These are the activations of a small neural network, seen along a few directions. Each row is one input.
In each table, some parts of the input vary, and every possible input appears once, in random order.
Descriptions start from the smaller parts, as in this example, which fits no table here: one of 6 places along a line, together with either a single point or one of 11 places around a ring or (one of 3 separate values, together with one of 5 places around a ring).
Shared parts are said once, and a part with two or three values counts as separate values.

Other details of the inputs shift rows strongly along two fixed directions, in all tables alike. That doesn't count.

Table:
r1: 19; 29; 10; -21; -13; -24; 12; 5; -34; 4; -1; 6; 4; -10; 4; 14; 18
r2: 9; 2; 8; -13; 23; -42; 1; -57; -42; -44; 14; 13; 49; -16; -33; -37; 2
r3: 8; 7; 8; -42; 6; -1; -7; -18; -12; 4; -21; -1; -66; 37; -22; 39; -2
r4: 5; 28; 36; -40; 23; -54; -3; -50; -51; -30; -8; 15; 8; -19; -31; -28; 16
r5: -5; 7; 4; 18; 19; 4; 4; 23; 5; 8; 1; 15; 25; -12; 3; -21; 7
r6: 9; 33; 22; -24; -12; -18; 10; 28; -16; 20; -14; 7; -26; -12; 12; 23; 25
r7: -42; 20; 8; 0; 9; 38; -18; 8; 22; 19; -50; -16; -71; 14; 22; 16; 7
r8: 37; -35; -16; 2; -16; -41; 24; -29; -14; -29; 62; 13; 94; -26; -11; -29; -19
r9: -7; 39; 0; -17; -42; 19; -19; 27; -1; 17; -41; -14; -52; 6; 29; 65; 24
r10: 6; -23; 12; -11; 18; -30; -18; -89; -12; -60; 14; -7; 20; -4; -43; -34; -27
r11: -2; -72; -32; 72; -2; 41; -5; 0; 69; -19; 48; -17; 56; 1; -6; -44; -49
r12: 2; 3; -24; 25; -14; 19; 17; 75; 8; 39; 2; 9; 5; 3; 25; 23; 12
r13: -32; 39; 1; 6; -15; 35; -32; 17; 7; 5; -51; -19; -43; 2; 25; 32; 21
r14: -24; 4; -19; 40; 13; 26; 4; 56; 7; 24; -10; 9; 12; -1; 16; -3; 18
r15: -22; 30; 1; 29; 20; 25; 1; 64; 2; 30; -25; 16; -14; 4; 20; 3; 28
r16: 42; 4; 9; -31; -3; -43; 21; -20; -27; -11; 35; 26; 45; -12; -17; -15; -7
r17: 14; 13; 20; -77; 18; -50; 0; -80; -51; -12; -15; -5; -50; 21; -39; 12; 0
r18: -9; -35; -21; 40; -36; 49; -1; 52; 66; 21; 15; -17; -12; 8; 37; 31; -18
r19: 11; 8; 11; -30; -6; -4; -16; -17; -8; -8; -23; 2; -63; 37; -28; 48; -3
r20: 15; 31; 7; -16; -3; -11; 12; 39; -25; 23; -7; 23; -11; 8; 5; 22; 17
r21: -7; 3; -1; 19; 5; 0; 4; 0; -6; -7; 10; 2; 41; -22; 11; -29; 11
r22: -17; 4; 10; -10; 36; 16; -21; -24; -3; -7; -36; -6; -57; 30; -29; 4; -2
r23: -3; -75; -20; 20; 20; -9; 13; -62; 23; -20; 55; -24; 71; -22; -12; -81; -43
r24: -7; -64; -36; 63; -49; 57; 19; 54; 94; 33; 50; -32; 34; -14; 61; -11; -35
Each input here is: one of 2 separate values, together with either a single point or one of 5 places around a ring or one of 6 places around a ring.
Changing only the choice among 2 separate values turns r3 into r22. The same change can be made to r20. Which row results?
> r15
Which other rows does r2 become when the choice among 2 separate values takes its other values? List them by row number.
> r8

Table:
r25: 2; -11; 5; -8; -3; -7; -9; -42; 4; -22; 10; -11; 8; -3; -12; -15; -14
r26: 9; 6; 6; -14; -12; -24; -2; -31; -16; -22; 10; 4; 29; -18; -2; -9; -1
r27: -16; 22; 15; -21; 15; 11; -10; 14; -4; 19; -41; -5; -74; 25; -3; 35; 16
r28: 27; 18; 16; -37; 10; -45; 2; -40; -48; -24; 3; 23; 6; 3; -34; 4; 6
r29: 24; -28; -14; 4; -12; -24; 11; -22; -5; -20; 42; 3; 59; -11; -13; -22; -16
r30: 17; 14; 16; -37; 9; -44; 11; -28; -42; -12; 5; 11; 5; -3; -28; -6; 9
r31: 8; -52; -24; 27; -18; 11; 3; -16; 34; -14; 43; -23; 50; -13; 3; -27; -33
r32: -23; 52; 20; -37; 16; 13; -11; 24; -21; 36; -68; 1; -104; 32; 6; 51; 32
r33: 23; -48; -26; 26; -25; -8; 18; -14; 23; -16; 62; -8; 89; -28; 9; -32; -28
r34: -35; -16; -18; 58; -24; 66; -6; 65; 70; 30; -8; -26; -17; -4; 54; 12; -4
r35: 14; -2; 8; -37; 13; -37; -10; -72; -37; -36; -3; 2; -9; 12; -44; -2; -10
r36: 17; 7; 21; -44; 26; -42; -5; -60; -38; -28; -8; 17; -19; 13; -47; -8; -6
r37: 16; -27; -3; -2; 9; -14; 3; -33; 0; -24; 27; 5; 25; 6; -24; -19; -20
r38: -9; 33; 6; -3; -12; 22; -7; 33; 5; 20; -30; -5; -36; 3; 24; 35; 20
r39: -24; -7; -20; 63; 3; 40; 7; 67; 35; 27; 9; -1; 45; -22; 38; -29; 7
r40: -4; 7; -2; 21; -5; 24; 5; 62; 20; 29; -7; 9; -12; 3; 23; 18; 9
r41: -38; -23; -21; 70; 11; 55; 0; 56; 49; 21; 0; -10; 22; -9; 35; -29; 0
r42: -10; 53; 16; -29; 1; 0; 1; 37; -28; 34; -48; 11; -65; 14; 14; 42; 34
Changing only one part turns r39 into r41. The same change can be made to r29. Which row results?
> r35
What is each input in this table made of?
> one of 2 separate values, together with either a single point or one of 8 places along a line
Which other rows does r33 become when the choice among 2 separate values takes its other values? List them by row number.
> r31
